A small network was shown many inputs. Here are its activations along a few directions, one row for each input.
Each table varies a few parts of the input and shows all the possible inputs, shuffled.
Descriptions start from the smaller parts, as in this example, which fits no table here: one of 8 places around a ring, together with either a single point or one of 11 places around a ring or (one of 3 separate values, together with one of 4 places along a line).
Shared parts are said once, and a part with two or three values counts as separate values.

A family of inputs:
row 1: [3 -7 -1 -7 0 2 13 5 6 -19 -25 14 -27 -2 9 -17 11 25 -5]
row 2: [-19 -5 -9 -3 -17 -17 -27 -2 15 -8 4 -14 -18 21 -4 -1 8 23 6]
row 3: [-25 -24 15 7 -14 -16 0 -26 17 -11 -11 -2 -5 -5 3 -6 -17 25 6]
row 4: [-26 -19 5 11 -16 -16 -6 -20 19 -14 -6 1 -11 0 3 -2 -19 26 8]
row 5: [-6 -12 1 3 -8 2 6 -8 12 -15 -12 8 -21 2 6 -13 6 25 -4]
row 6: [4 -12 9 -10 1 2 18 0 3 -16 -30 10 -20 -7 10 -21 13 24 -8]
row 7: [48 37 16 3 36 21 32 31 -22 42 40 32 55 -15 -12 19 -27 -72 -15]
row 8: [-14 1 -9 -2 -9 -8 -23 -2 0 -8 1 -11 -18 24 -8 -14 32 18 0]
row 9: [-34 -6 -8 4 -19 -23 -40 -21 6 3 5 -19 -8 19 -10 -9 16 22 11]
row 10: [23 8 -3 19 27 45 21 -2 -13 28 18 -13 56 -38 2 31 -28 -55 9]
row 11: [-5 -17 11 -2 -3 -2 18 -8 10 -21 -16 6 -16 -1 5 -11 0 21 -4]
row 12: [6 1 -11 -17 -1 -8 0 15 -8 -14 -28 5 -31 17 8 -13 27 16 -13]
row 13: [-4 -6 -10 -12 -12 -12 -6 20 1 -20 -6 -2 -31 17 -1 -12 31 12 -4]
row 14: [2 -3 -14 -14 -4 -7 -4 18 -1 -11 -17 2 -31 22 8 -21 39 17 -12]
row 15: [34 38 17 11 26 17 16 16 -6 38 52 23 67 -17 -19 29 -46 -73 -6]
row 16: [-16 -6 -6 -5 -19 -16 -29 -10 3 -6 -8 -9 -16 11 -3 0 8 21 0]
row 17: [15 35 21 20 18 3 -2 -3 2 48 57 15 75 -22 -19 35 -63 -75 5]
row 18: [-20 -8 -3 4 -14 -21 -19 -23 5 -9 -7 -9 -5 1 3 -6 -13 26 5]
row 19: [-22 -3 -6 -2 -11 -16 -36 -13 3 -1 1 -16 -13 21 -7 -7 24 23 6]
row 20: [9 -1 -4 -14 0 -1 18 11 -10 -14 -19 6 -29 9 13 -16 24 19 -6]
row 21: [6 -7 0 -9 3 6 25 11 4 -16 -25 17 -32 7 14 -17 16 24 -5]
row 22: [-11 -5 -1 -3 -10 -12 -10 -12 4 -12 -5 -7 -14 5 4 0 -6 27 6]
row 23: [-8 -5 -8 -7 -14 -12 -9 4 2 -22 -8 -4 -24 17 -5 -1 9 12 -4]
row 24: [25 34 21 13 20 12 2 4 -4 47 56 19 70 -20 -17 35 -50 -72 2]
row 25: [42 36 18 5 28 19 23 28 -17 39 46 27 59 -21 -18 23 -31 -72 -9]
row 26: [-32 -11 -10 5 -29 -23 -32 -11 17 0 9 -17 -13 18 -8 -4 6 22 10]
row 27: [-6 3 -8 -9 -5 -8 -15 11 -8 -10 -8 -7 -25 19 -4 -18 42 17 -1]
row 28: [7 1 -6 -13 0 -6 6 7 -7 -20 -22 3 -23 1 8 -15 14 22 -6]
row 29: [-3 2 -7 -10 -1 -4 -2 17 -10 -7 -8 -4 -31 28 2 -17 47 16 -1]
row 30: [10 -9 6 -14 12 3 25 4 1 -16 -39 15 -22 0 18 -24 13 25 -14]
row 31: [39 8 -5 11 39 49 38 13 -27 28 3 -3 45 -35 8 20 -15 -54 -1]
row 32: [13 4 0 20 22 39 8 -15 -10 38 22 -18 58 -42 3 38 -32 -53 15]
row 33: [-1 -2 -7 -5 -4 -6 -1 -6 0 -18 -13 -1 -16 5 5 -11 4 22 -5]
row 34: [33 8 -3 12 31 46 29 11 -23 25 9 -8 47 -40 2 25 -19 -54 6]
row 35: [-13 -18 14 -2 -2 -10 4 -17 14 -17 -18 2 -10 -3 7 -4 -14 28 2]
row 36: [0 1 -8 -13 -12 -9 -3 16 -3 -16 -15 -1 -30 12 -2 -6 22 15 -2]
row 37: [1 3 1 27 16 31 4 -23 -6 42 26 -24 62 -46 2 38 -41 -56 18]
row 38: [-12 -8 -11 -4 -16 -12 -13 8 8 -19 3 -7 -24 22 -5 -9 20 13 -3]
row 39: [-15 -12 5 5 -11 -5 -3 -13 18 -10 -8 3 -17 2 6 -1 -8 30 7]
row 40: [-30 -13 -5 1 -28 -25 -26 -14 6 -9 0 -12 -13 11 -7 2 -3 16 5]
What do these inputs look like to the network?
> one of 5 places along a line, together with either one of 2 separate values or one of 6 places along a line
Changing only the place on the line of 5 turns row 13 into row 14. The same change can be made to row 6. Which row results?
> row 30
Changing only the place on the line of 5 turns row 9 into row 8. The same change can be made to row 17. Which row results?
> row 15
Change only the place on the line of 6 in row 33. List by row number the other rows that result.
> row 5, row 8, row 11, row 23, row 38
Change only the choice among 2 separate values in row 31. List by row number the other rows that result.
> row 7
Change only the choice among 2 separate values in row 10. List by row number the other rows that result.
> row 15

A family of inputs:
row 41: [-50 -35 7 23 -19 -9 -31 -55 15 19 -17 -35 9 -13 5 2 -4 27 23]
row 42: [38 7 -34 11 19 62 9 19 -32 41 -2 -33 41 -44 2 30 8 -55 5]
row 43: [18 36 10 7 25 1 -10 14 1 38 51 21 55 7 -16 23 -31 -66 -9]
row 44: [-42 -44 -15 27 -18 16 -15 -46 8 -5 -6 -56 -8 -15 13 17 -2 25 34]
row 45: [29 -6 44 -8 10 11 46 -1 18 -10 -22 44 -8 -19 8 -26 -20 33 -13]
row 46: [-48 -10 4 24 -32 -30 -48 -42 54 7 20 -9 13 8 -12 0 -38 26 17]
row 47: [-3 32 -2 -31 -30 -60 -34 49 3 -16 25 23 -40 60 -26 -5 25 10 -11]
row 48: [30 41 14 5 29 19 -3 2 -14 39 41 3 56 -11 -16 19 -9 -51 1]
row 49: [-51 -1 4 14 -42 -57 -49 -36 29 -17 36 -7 10 4 -19 19 -63 16 20]
row 50: [4 -9 -29 -12 -8 16 -1 36 -11 -24 -11 -24 -50 29 -8 -22 84 10 -5]
row 51: [25 -23 -3 -7 22 34 59 0 -8 -33 -66 5 -27 -44 40 -1 -10 16 -5]
row 52: [5 24 -11 -24 -2 -23 -35 21 -15 -13 1 10 -36 48 -13 -27 57 27 -13]
row 53: [-4 3 -10 -16 -2 -16 -21 27 -18 -4 -21 -6 -36 35 -4 -37 75 13 -14]
row 54: [22 20 9 8 24 31 9 10 -22 55 23 -9 53 -28 -4 9 9 -60 0]
row 55: [16 -26 10 2 17 38 77 2 0 -34 -38 21 -29 -28 30 -10 -3 16 3]
row 56: [13 -21 25 -11 25 4 63 -8 -3 -12 -42 34 -11 -27 28 -25 -11 23 -11]
row 57: [27 10 -23 21 27 57 24 20 -30 29 30 -21 39 -29 3 23 10 -57 11]
row 58: [15 4 36 -11 -13 -37 45 7 10 -31 2 59 -12 0 -2 -2 -61 8 -24]
row 59: [8 -9 -49 -28 -1 9 -13 28 -32 -30 -38 -39 -39 22 8 -13 71 11 -11]
row 60: [-37 -44 -29 10 -19 18 -32 -52 -3 -7 -31 -63 -2 -30 26 28 -7 25 27]
row 61: [-4 28 -15 -24 -9 -44 -36 30 6 -9 15 24 -40 64 -10 -22 37 16 -19]
row 62: [18 38 13 0 11 -20 -9 22 -14 23 58 24 51 8 -33 39 -53 -76 -5]
row 63: [-47 -8 6 22 -15 -15 -43 -55 23 3 2 -27 16 0 -11 1 -26 40 20]
row 64: [18 -5 38 -4 -1 -7 46 8 36 -9 -9 59 -5 1 11 -20 -37 21 -22]
What do these inputs look like to the network?
> one of 4 separate values, together with one of 6 places along a line
Changing only the place on the line of 6 turns row 46 into row 63. The same change can be made to row 64. Which row results?
> row 45
Change only the choice among 4 separate values in row 60. List by row number the other rows that result.
> row 42, row 51, row 59
A walk changes only the place on the line of 6. It starts at row 47 and steps to row 61. List the rest of the walk in order.
> row 52, row 53, row 50, row 59

A family of inputs:
row 65: [6 27 -15 -3 -2 -10 -24 37 -14 22 41 -5 17 20 -25 11 20 -52 -3]
row 66: [-7 -16 22 10 7 3 26 -32 -13 -1 -11 -4 18 -35 11 9 -34 1 14]
row 67: [-14 -5 -6 -34 -23 -39 -21 10 -7 -57 -31 3 -88 61 -1 -45 73 88 -10]
row 68: [21 15 7 1 11 12 20 32 8 17 21 26 7 8 -7 -7 11 -26 -11]
row 69: [-14 -12 17 25 -2 16 2 -27 29 17 17 -2 28 -19 -4 11 -31 -4 13]
row 70: [-11 15 1 13 -9 -15 -36 -27 13 17 27 -8 37 -8 -13 21 -49 -8 9]
row 71: [-64 -48 -19 -4 -50 -45 -40 -29 39 -41 -47 -22 -68 30 14 -29 22 82 5]
row 72: [49 4 -4 -14 40 44 52 23 -26 -4 -39 13 -4 -19 23 -17 28 -7 -20]
row 73: [29 11 10 -14 25 3 42 23 -31 -5 -7 25 -2 -1 9 -6 6 -21 -13]
row 74: [21 30 -12 -12 -7 -12 -18 43 7 9 30 18 8 19 -20 20 -10 -44 -17]
row 75: [9 -31 -1 13 9 49 40 -21 0 -2 -37 -15 4 -54 29 12 -16 8 13]
row 76: [-25 11 1 20 0 -9 -43 -35 -5 28 36 -29 43 -2 -16 20 -20 -17 22]
Changing only one part turns row 71 into row 67. The same change can be made to row 69. Which row results?
> row 68
What do these inputs look like to the network?
> one of 2 separate values, together with either a single point or one of 5 places along a line
Change only the place on the line of 5 in row 73. List by row number the other rows that result.
> row 65, row 68, row 72, row 74
